A small network was trained on made-up records. Each row is its average activation on records with the value named, seen along a few directions.
Values that are neighbours, or in one group, have similar rows; names and order tell nothing.
In the rows, zero is written as 500.
Strong random noise was added to every row along 21 fixed directions; ignore it. To show where, here is one row again and again, with new noise each time:
[420 310 606 320 525 504 529 682 525 421 612 921 636 689 602 495 664 424
 334 552 738 278 624 590 598 557 616 670 735 351 477 284 753 570]
[689 754  75 584 412 376 488 424 473 523 313 334 343 392 696 585 119 441
 545 431 258 781 392 452 481 457 317 294 635 437 449 423 804 545]
[684 471 502 620 377 275 664 518 450 467 647 784 568 444 766 551 320 601
 452 680 524 529 566 690 692 336 514 440 394 496 420 431 467 560]
[655 811 485 548 513 470 495 530 315 447 322 848 496 381 643 548 502 429
 469 744 212 600 428 372 344 614 272 535 705 503 556 355 453 544]
[275 602 453 613 244 570 599 651 458 534 280 425 230 311 493 558 356 603
 590 627 486 361 524 320 545 640 446 552 811 604 361 428 369 632]
[610 348 533 517 337 198 478 617 448 590 253 572 345 470 517 641 386 499
 501 594 536 592 595 624 556 566 465 658 554 660 428 641 123 485]
[375 647 529 756 582 566 471 247 586 603 626 491 629 696 192 557 521 503
 506 414 502 522 674 330 430 746 620 460 363 433 518 467 437 569]
[488 423 573 510 319 599 347 363 504 378 526 410 436 609 420 527 588 525
 409 352 701 563 628 614 413 596 631 512 512 447 587 354 761 573]
[ 52 473 305 372 594 664 550 662 640 572 706 175 466 523 450 333 483 515
 710 409 314 538 676 441 297 430 632 336 718 410 270 518 501 690]
[354 523 609 450 417 626 504 676 422 440 314 376 319 374 567 404 339 504
 578 726 511 464 306 471 545 628 642 434 623 765 471 457 435 496]
[545 560 603 439 468 660 515 367 402 550 694 774 439 423 613 415 618 607
 702 152 505 591 621 602 504 353 595 390 423 315 414 176 374 676]
[415 550 568 439 598 709 607 507 267 395 686 475 580 539 770 368 361 483
 563 658 405 465 455 536 368 632 597 283 536 676 684 617 405 415]
[919 320 506 744 695 455 498 171 676 414 734 423 644 382 531 533 421 197
 482 323 458  55 537 506 675 493 385 528 344 588 714 489 424 483]
[728 574 621 265 679 690 514 553 491 370 515 447 703 429 432 452 621 318
 381 570 369 296 365 544 533 427 487 365 474 437 598 447 480 360]
[538 346 600 568 421 523 365 512 380 717 611 383 636 625 641 724 558 566
 381 588 767 619 572 551 403 382 515 581 316 670 652 570 455 563]
[637 618 608 416 515 466 467 361 702 417 415 451 449 495 120 308 631 622
 540 502 560 501 501 538 551 543 435 500 250 554 354 554 380 452]
[697 516 680 308 691 388 370 436 576 305 270 512 561 671 197 677 730 456
 631 304 551 661 680 508 656 457 736 546 301  79 381 627 473 635]
[277 357 505 555 484 406 508 677 544 738 473 616 478 358 526 395 544 406
 584 685 361 453 348 415 595 412 463 630 548 712 444 436 537 634]
[446 632 343 550 485 663 572 471 426 268 605 468 561 626 466 514 409 499
 205 543 565 417 507 478 395 729 447 378 587 561 617 375 604 213]
[658 235 279 384 476 454 415 362 615 564 592 324 566 583 443 631 605 389
 523 129 773 317 704 479 655 379 235 607 381 388 586 817 522 511]
[405 699 566 428 467 658 454 503 185 680 271 601 466 496 655 545 677 384
 795 402 402 528 454 313 528 669 582 451 742 405 754 474 794 814]
[441 604 519 694 427 396 550 432 450 485 516 668 448 455 685 450 541 401
 479 412 540 236 459 571 340 710 537 643 804 356 631 442 606 416]
[434 385 666 539 102 579 430 459 344 574 425 523 405 574 414 614 754 636
 342 543 582 524 769 582 348 627 460 663 707 594 683 303 770 747]


Values of Y:
y11: [273 467 525 613 696 448 611 583 533 426 656 328 608 571 318 433 705 700
 322 678 287 655 480 472 227 293 424 592 278 610 462 580 430 267]
y5: [258 455 625 442 559 416 581 617 565 477 438 477 385 527 317 336 687 724
 683 510 434 669 516 502 585 410 706 531 400 536 324 490 543 613]
y8: [552 769 563 549 611 728 485 283 515 356 664 568 591 474 453 381 525 543
 520 458 438 522 454 447 362 585 552 339 427 335 535 412 505 443]
y10: [488 323 530 493 213 551 245 257 519 378 471 470 392 455 410 538 511 354
 619 104 728 585 527 625 691 563 701 420 374 225 611 616 637 542]
y6: [752 701 584 439 499 475 362 407 460 597 406 597 512 497 670 386 456 471
 582 470 525 670 307 605 416 516 507 411 517 441 613 458 715 528]
y7: [590 362 693 840 346 461 478 319 685 493 396 306 360 174 137 492 535 325
 412 396 166 195 465 540 497 624 561 601 626 595 595 275 275 447]
y9: [453 551 387 412 561 770 453 714 493 216 500 495 487 446 625 502 199 367
 427 493 655 473 325 465 679 601 717 223 644 523 426 182 435 328]
y4: [196 603 570 450 600 559 431 571 536 405 440 688 484 506 335 330 608 380
 439 570 310 538 321 463 262 691 613 585 686 342 436 438 517 318]
y1: [395 346 775 336 310 699 541 495 250 499 388 578 459 543 643 605 500 564
 492 583 530 434 469 445 476 527 532 610 606 367 675 775 573 533]
y2: [707 560 480 256 580 688 439 372 515 370 531 279 660 624 459 485 339 369
 439 466 588 437 469 533 489 611 475 277 396 411 614 822 467 309]
y12: [744 569 517 894 778 320 281 160 672 331 518 219 455 554 508 602 321 405
 522 332 536 631 419 463 265 563 602 585 233 471 595 665 375 349]
y3: [556 752 671 287 502 515 436 735 448 473 412 382 646 449 539 423 904 662
 502 849 605 582 397 578 311 319 492 489 489 495 551 656 648 598]
The values of Y form a 3 by 4 grid.
List every value one step from y9, in the order listed. -> y6, y7
List every value one step from y2, in the order listed. -> y4, y1
What is the length, in steps, of the shortest route from y10 to y11? -> 5

Values of H:
h2: [597 463 563 600 572 427 697 409 328 454 334 231 313 626 582 628 394 792
 511 529 449 454 639 468 379 638 405 637 575 709 636 720 442 414]
h12: [297 602 428 446 628 488 647 549 488 512 469 896 432 625 614 425 442 626
 672 415 616 453 474 331 705 637 544 555 626 329 350 431 637 555]
h6: [492 469 400 667 663 562 494 521 683 324 830 238 751 362 360 407 713 388
 337 691 497 288 360 471 598 298 448 415 201 732 604 424 638 404]
h8: [529 436 563 670 422 239 271 414 645 131 352 606 335 491 527 479 453 417
 635 700 569 644 584 492 492 630 555 698 526 509 432 594 701 778]
h5: [321 582 240 649 425 357 523 513 574 175 561 488 383 373 555 392 455 400
 685 360 455 481 593 484 508 564 555 405 649 287 417 611 458 503]
h1: [543 490 474 143 459 468 378 570 687 354 352 747 608 545 168 265 707 207
 379 592 465 319 485 520 500 749 317 572 735 366 521 693 574 387]
h11: [255 463 514 582 418 436 574 586 498 903 540 433 539 400 464 368 498 403
 539 542 332 404 342 594 474 509 616 462 557 603 538 497 477 468]
h4: [ 57 713 331 788 861 373 601 584 626 494 568 300 449 653 365 427 567 581
 527 385 397 594 414 353 264 562 751 542 508 442 333 357 586 327]
h7: [619 703 441 552 322 435 244 427 747 627 596 178 640 443 235 361 856 419
 407 400 767 480 478 709 377 463 516 392 353 494 570 436 646 489]
h10: [601 519 666 643 545 249 528 380 292 614 531 580 638 690 647 639 476 611
 492 521 423 853 591 702 299 462 671 500 299 371 621 742 339 422]
h3: [658 745 524 445 496 426 491 482 535 424 394 495 444 501 391 347 724 641
 745 570 557 581 657 546 623 610 570 351 476 655 495 417 624 838]
h9: [392 310 381 376 552 282 400 709 640 487 561 451 531 481 579 435 676 348
 553 574 359 511 654 619 273 360 427 669 731 433 399 606 582 658]
The values of H form a 3 by 4 grid.
List every value one step from h12, in the order listed. -> h2, h3
List every value one step from h8, in the order listed. -> h4, h9
What is the length, in steps, of the shortest route from h1 to h10? -> 2
